These are the activations of a small neural network, seen along a few directions. Each row is one input.
Each table varies a few parts of the input and shows all the possible inputs, shuffled.
A made-up example of a description, with smaller parts first: line(6) and (point or (values(2) and ring(5)) or line(11)).
Shared parts are said once, and a part with two or three values counts as separate values.
In the rows, 128 means zero.

Other details of the inputs vary at random and push rows far along three fixed directions, the same in every table; ignore that.

Rows:
r1: [122 181 100 129 169 129 138 128 116 140 141  93]
r2: [202 145  95 215 145  99 143 153 187  57  74 170]
r3: [134  95 109  54 144 133 100 126  55 116 139 113]
r4: [183  45  68 127  93  80  94 140 146  39  46 228]
r5: [130 171 107 127 173 134 132 125 122 141 144  84]
r6: [107 102 152 161  83 121 108 113 148 123 114 152]
r7: [ 84 119 158 123  56 162 135 121 152 129 137 128]
r8: [131 149 157 173 121 141 135 138 149 144 115 109]
r9: [131  76 139  95  85 122 105 132 101 133 134 164]
r10: [ 94 104 181 140  88 142 121 111 128 150 121 128]
r11: [135 101  76  64 137 102 100 136  74  90 121 140]
r12: [110  87 133 113  93 114  87 118  93 103 134 143]
r13: [116 141 157 168 138 142 141 122 163 139 120 118]
r14: [118 155 150 158 122 114 161 134 165 144 135 133]
r15: [102 108 153 147  81 107 128 124 149 126 114 164]
r16: [241 134  54 166 214 115 142 157 180  51  62 153]
r17: [121 113  84  54 134 112 110 122  69 132 162 144]
r18: [130  94 103  53 145 136  98 120  61 124 131 114]
r19: [117 161 142 172 121 122 148 124 158 143 134 134]
r20: [127 138 166 162 138 135 153 128 165 141 141 130]
r21: [144 166 111 117 165 147 140 137 123 162 133  88]
r22: [129 149 153 168 125 124 147 125 165 144 146 129]
r23: [149 158 126 110 176 145 153 128 126 158 142  95]
r24: [ 69 124 165 144  84 119 121 119 126 138 125 126]
r25: [135 159 121 113 184 142 147 127 132 150 149 100]
r26: [123 180  95 124 167 131 142 125 123 150 141  99]
r27: [127 163  89 106 145 165 166 138 144 136 149  81]
r28: [124 101 169 161  78 128 109 137 126 117 112 143]
r29: [137 169 108 118 172 131 142 124 131 153 155  98]
r30: [ 83 109 188 151  98 136 114 118 121 127 138 123]
r31: [106 101 189 134  88 135 134 117 130 152 143 140]
r32: [138  99  96  48 132 131 101 130  69 144 144 131]
Each input here is: values(2) or (line(5) and line(6)).
- Change only the line(6) part in r12. List by row number the other rows that result. => r2, r3, r11, r28, r30
- Start at r14 and move only the line(6) part, one step at a time. The first step leads to r17. Which rows follow, in order? => r22, r20, r31, r9

Rows:
r33: [199 116  45 102 158  87 139 147 153  74 119 189]
r34: [153  98 100 201 112  89 108 135 174  54  55 189]
r35: [149 196 143 124 221 149 155 138 101 180 156  47]
r36: [137 137 189 198 112 174 174 128 215 134 116 109]
r37: [ 91 107  92  44 146  89  82 113  35 122 172 128]
r38: [ 68 143 168 176  74 117 111 118 127 137 110 115]
r39: [111 113  75  33  91 133 107 133  56 140 167 125]
r40: [104 125 207 193 117 162 126 118 156 128 117  91]
r41: [104  60 181  91  62 140 117 118 102 155 142 157]
r42: [120 229  89 108 172 151 180 139 145 180 155  56]
r43: [ 84 143 171 184  67 122 110 129 115 135 131 117]
r44: [155  90  41  82 164  85  87 119  84  53 103 174]
r45: [141 147 110  48 182 173 151 135  97 165 169  75]
r46: [221  84 131 183 116 110 143 143 203 103  70 211]
r47: [ 78 199 149 180 123 147 181 125 197 174 147  95]
r48: [243 164  77 148 244 112 139 151 142 119  94 121]
r49: [ 55  89 144  95  59 120 115  99 119 127 154 172]
r50: [ 91  66 192 115  84 143  80 117  82 123 126 133]
- What do these inputs look like to the network? => values(2) and (line(4) or line(5))
- Changing only the values(2) part turns r36 into r40. The same change can be made to r49. Which row results? => r44
